A small network was shown many inputs. Here are its activations along a few directions, one row for each input.
Each table varies a few parts of the input and shows all the possible inputs, shuffled.
A made-up example of a description, with smaller parts first: ring(8) and (point or line(9) or (values(2) and line(6))).
Shared parts are said once, and a part with two or three values counts as separate values.

Other details of the inputs vary at random and push rows far along two fixed directions, the same in every table; ignore that.

Rows:
x1: -8, 2, 27, -3, -32, -39, -6, 3, 18, 5, 25, -3, -11, 0
x2: -11, 8, 19, 9, -34, -45, -2, 5, 6, -6, 27, -7, -18, -1
x3: -1, -7, -9, -2, -2, 10, -5, 2, 0, 0, -4, 0, 2, 1
x4: 0, -4, -2, -1, 8, 6, 0, 7, -4, 11, -1, 6, 10, -3
x5: 5, -13, 3, 2, 7, 7, 12, -1, -14, 4, 1, 0, 14, 7
x6: 39, 79, 69, -86, -2, 38, 18, 6, -46, -53, -34, 8, -36, -43
x7: 3, -3, -3, 2, 6, 2, -7, 2, 0, 2, -9, 3, 8, 5
x8: 1, -2, -8, -2, 0, 7, -5, 3, 0, 1, -5, 0, 6, 2
x9: -4, -4, -9, -5, 3, 7, 3, -3, 15, -2, -5, 2, 2, -1
x10: -4, 1, -12, 2, 3, 4, 1, 4, 2, -2, -8, -2, 3, 6
x11: 5, -2, -6, 12, 6, 1, 8, -8, -9, -10, -4, 2, 7, 8
x12: 2, 4, 1, 14, 11, 12, 0, -9, 0, 8, -4, 0, -5, 9
x13: -6, -6, -11, -4, 0, 7, 4, -4, 8, -2, -7, -2, -3, 0
x14: -2, 4, -9, 4, 6, 2, 0, 2, 2, 1, -11, 6, 3, 6
x15: -2, -14, -4, -7, 3, 9, 4, 1, 10, 10, 4, 1, 9, -9
x16: 11, -5, -3, 2, 9, 1, -6, 4, 0, -1, -7, 1, 7, 6
x17: -1, -9, -7, -7, -3, 9, -2, -5, 8, 1, -4, 0, 1, -4
x18: -12, 2, 32, -3, -26, -38, -2, 0, 0, 12, 38, -8, -14, 1
x19: -1, 2, -15, 9, 3, 2, -2, 1, 0, -5, -5, 0, 4, -3
x20: -2, -7, -5, -4, 4, 8, 1, 8, -5, 8, 1, -3, 10, -5
x21: -11, 0, 30, -1, -32, -41, -2, 14, -1, 8, 30, -8, -12, -1
x22: 11, 1, -9, 10, 11, -3, -2, 2, -1, -8, -8, 1, 5, 1
x23: 0, -8, 0, 1, 12, 4, -1, 8, -6, 9, -3, 1, 12, -1
x24: 5, 1, 13, 4, 13, 16, 1, -3, -7, 14, 5, 1, -1, -4
x25: 4, -1, -2, 3, 6, 4, 12, -6, -9, -8, -9, 1, 5, 14
x26: 1, 6, -12, 11, 6, 0, -2, -1, 1, -2, -8, 8, 4, -2
x27: -5, -3, -12, 1, 0, 6, 1, 2, 1, -4, -7, -1, -2, 5
x28: -13, 13, 27, -1, -27, -40, -2, -4, 5, 0, 28, -7, -21, 9
x29: -2, -4, -6, -5, 3, 11, -5, -13, 1, 3, 4, 0, 0, 3
x30: 1, 0, -5, 1, 3, 5, -6, 1, 1, 5, -7, 7, 6, 3
x31: -3, 2, -12, 5, 6, 6, -2, -14, 0, -4, 5, 1, -3, -1
x32: -4, -5, -14, 3, 0, 4, 1, -6, 8, -6, -3, 0, -2, -8
x33: 5, 8, 1, 17, 11, 10, -2, -11, -2, 2, -2, 2, -5, -1
x34: -5, -3, -12, -2, -1, 7, 3, 1, 3, -4, -4, -3, -3, 3
x35: -3, -15, -5, -8, 1, 10, 5, 0, 3, 9, 2, -3, 4, -10
x36: 0, 1, -7, 4, 9, 0, -1, 3, 0, -1, -13, 2, 4, 8
x37: 8, -1, -7, 4, 11, -2, 1, 5, 0, -4, -11, -1, 4, 10
x38: 2, 2, -10, 11, 9, -2, -4, 0, -1, -4, -10, 3, 5, 0
x39: -2, -12, -7, -5, 0, 11, 4, 4, -2, 7, 4, -4, 5, -7
x40: 9, -9, 0, 0, 14, 2, 0, 10, -5, 5, -1, -2, 11, 0
x41: -2, -2, -15, 7, 1, 5, -2, 0, 0, -8, -4, 1, -1, -3
x42: -1, -9, -11, -2, -4, 10, -3, -1, 3, 0, -1, -2, 2, 0
x43: -10, 8, 23, 5, -30, -45, -3, 2, 18, -3, 26, -2, -14, -5
x44: 5, 2, 6, 9, 9, 14, -5, -9, -1, 9, -1, 2, -3, 4
Each input here is: line(4) and (values(3) or line(8)).
- Changing only the line(4) part turns x43 into x9. The same change can be made to x19. Which row results? => x10
- Changing only the line(4) part turns x14 into x4. The same change can be made to x28. Which row results? => x18
- Which other rows does x22 become when the line(4) part takes its other values? List them by row number. => x16, x37, x40
- Which other rows does x16 become when the line(8) part takes its other values? List them by row number. => x1, x3, x7, x8, x17, x30, x42
- Which other rows does x39 become when the line(4) part takes its other values? List them by row number. => x2, x34, x42

Rows:
x45: 2, 3, -4, 7, 2, -1, 4, -5, -6, -7, -3, 0, 0, 6
x46: 1, 0, 0, 3, 5, 4, -4, -1, -2, 6, 2, 0, 1, 0
x47: 0, -5, -7, -1, -1, 1, -2, 0, 5, -2, -4, 1, 3, 2
x48: 2, -3, 2, 3, 5, 4, -1, -2, 0, 6, 4, 1, 3, -2
x49: -2, -2, -2, -2, -1, 6, 0, -5, 3, 2, -1, 1, -1, 2
x50: 22, 51, 45, -51, 1, 20, 7, 10, -22, -25, -18, 5, -26, -36
x51: 1, 2, -2, 6, 4, -1, -3, 1, 5, 2, -5, 2, 0, 3
x52: -1, -1, -7, 1, 2, -3, -2, 2, 4, -1, -5, 2, 4, 3
x53: 1, 4, -2, 5, 4, 4, -3, -6, 0, -2, 1, 1, -3, -3
x54: -13, 8, 43, 5, -48, -71, -6, 14, 7, 6, 39, -10, -19, 7
x55: 1, 4, -4, 8, 4, 1, -2, 0, 2, -1, -3, 2, -2, -2
x56: 1, 0, -2, 5, 4, 2, -4, -5, 4, 3, 0, 2, 0, 3
x57: -4, -3, -8, -1, -1, 3, 2, -3, 4, -2, 2, -2, -2, -2
x58: 1, -8, -3, -2, -1, 1, 0, 3, 2, 2, 1, -1, 7, -3
x59: -1, -8, -2, -5, 0, 4, 4, 0, 2, 4, 4, -2, 3, -3
x60: -4, -5, -3, 0, 1, 7, 0, -2, -1, 6, 2, -1, 2, 2
x61: -2, -3, -4, -6, 0, 6, 1, -2, 5, -1, -3, -1, -1, 0
x62: 4, -5, 1, 3, 4, 0, 5, -1, -7, -1, -1, 0, 5, 6
x63: -2, -4, -7, 2, 2, -2, -2, 6, -1, 3, -3, 1, 6, 2
x64: 3, 1, -1, 5, 3, 0, 3, -4, -3, -4, -6, 0, 2, 11
x65: 2, -1, -1, 4, 4, 0, 3, 0, -8, -1, -3, -1, 3, 9
x66: 0, -1, -2, 6, 4, 0, -3, 4, 0, 6, -2, 1, 2, 2
x67: -2, -6, 1, -2, 1, 7, 3, -3, 0, 5, 5, 0, 3, -1
x68: -2, -4, -10, 3, -1, 1, -1, -1, 3, -5, -2, 0, 1, -2
x69: 0, -4, -3, -1, 3, -1, 1, 4, -1, 2, -1, 1, 7, -3
x70: -3, -6, -4, -4, 0, 5, 1, 1, 1, 4, 2, -3, 1, 0
x71: -2, 0, -10, 5, 2, -2, -1, 1, 2, -4, -3, 2, 3, -1
x72: -4, -1, -5, 2, -2, 5, 1, -6, 1, 0, 2, 0, -2, -1
- Changing only one part turns x65 into x62. The same change can be made to x70. Which row results? => x59
- What do these inputs look like to the network? => line(4) and (point or ring(6))
- Which other rows agree with x52 in the line(4) part? List them by row number. => x47, x49, x51, x56, x61, x64
- Start at x68 and move only the line(4) part, one step at a time. The first step leads to x47. Which rows follow, in order? => x54, x58
- Start at x67 and move only the line(4) part, one step at a time. The first step leads to x60. Which rows follow, in order? => x49, x72

Rows:
x73: 12, -19, -49, -23, 47, 87, 22, -14, -22, -12, -40, 2, 20, -3
x74: 10, 14, 11, 2, -2, -23, -1, 15, -6, -12, 3, -1, -2, -17
x75: 4, 19, 6, -6, -11, -22, -12, 15, 5, -14, -11, 1, -9, 6
x76: 4, 24, 18, 2, -7, -10, -14, -6, 4, -2, -4, 2, -22, 11
x77: 19, 8, -35, 4, 63, 79, 0, -12, -13, 3, -49, 18, 15, -10
x78: 7, 9, 25, -11, -10, -11, -2, 9, -9, -1, -4, -3, -4, 19
x79: 14, 2, 30, -3, 1, -13, 8, 8, -19, 2, 12, -5, 3, -3
x80: -22, -74, -39, 82, 11, -35, -6, 1, 17, 57, 22, -4, 51, 60
x81: -25, -60, -58, 84, 11, -46, -16, 7, 30, 43, 17, 1, 47, 46
x82: -8, -12, 27, -35, -13, 0, -1, 12, 4, 19, 17, -7, -1, -13
x83: -8, 4, 19, -20, -14, 5, -9, 1, 19, 18, 19, 0, -16, -23
x84: 3, 4, 21, -19, -14, -14, 12, -4, -1, -10, 1, -1, -4, 14
x85: -10, 10, -4, -8, -21, -14, 8, 8, 0, -22, 3, -6, -15, -10
x86: 9, 18, 25, 11, 3, -8, -3, -4, -6, -1, 12, 1, -14, -12
x87: -8, -1, 7, -27, -20, -9, -8, 19, 17, 7, 8, -4, -5, -29
x88: 2, -1, 21, -12, -12, -7, 9, -2, -21, -2, 17, -3, -1, -2
x89: -3, 10, 1, -6, -17, -16, 0, 6, -7, -17, 8, 0, -5, -16
x90: -2, 20, 14, -5, -11, -10, 1, -17, 12, -13, 0, 1, -20, 5
x91: 12, -4, -51, -3, 50, 91, 3, -29, -14, -9, -33, 12, 16, -17
x92: -2, 12, 1, -9, -20, -22, 3, 3, 12, -23, -9, 2, -9, 0
x93: -9, 17, 9, -1, -14, -4, 6, -15, 0, -9, 14, -7, -24, -4
- What do these inputs look like to the network? => values(3) and (point or ring(6))
- Changing only the values(3) part turns x91 into x89. The same change can be made to x86. Which row results? => x74
- Which other rows does x73 become when the ring(6) part takes its other values? List them by row number. => x78, x79, x80, x84, x88
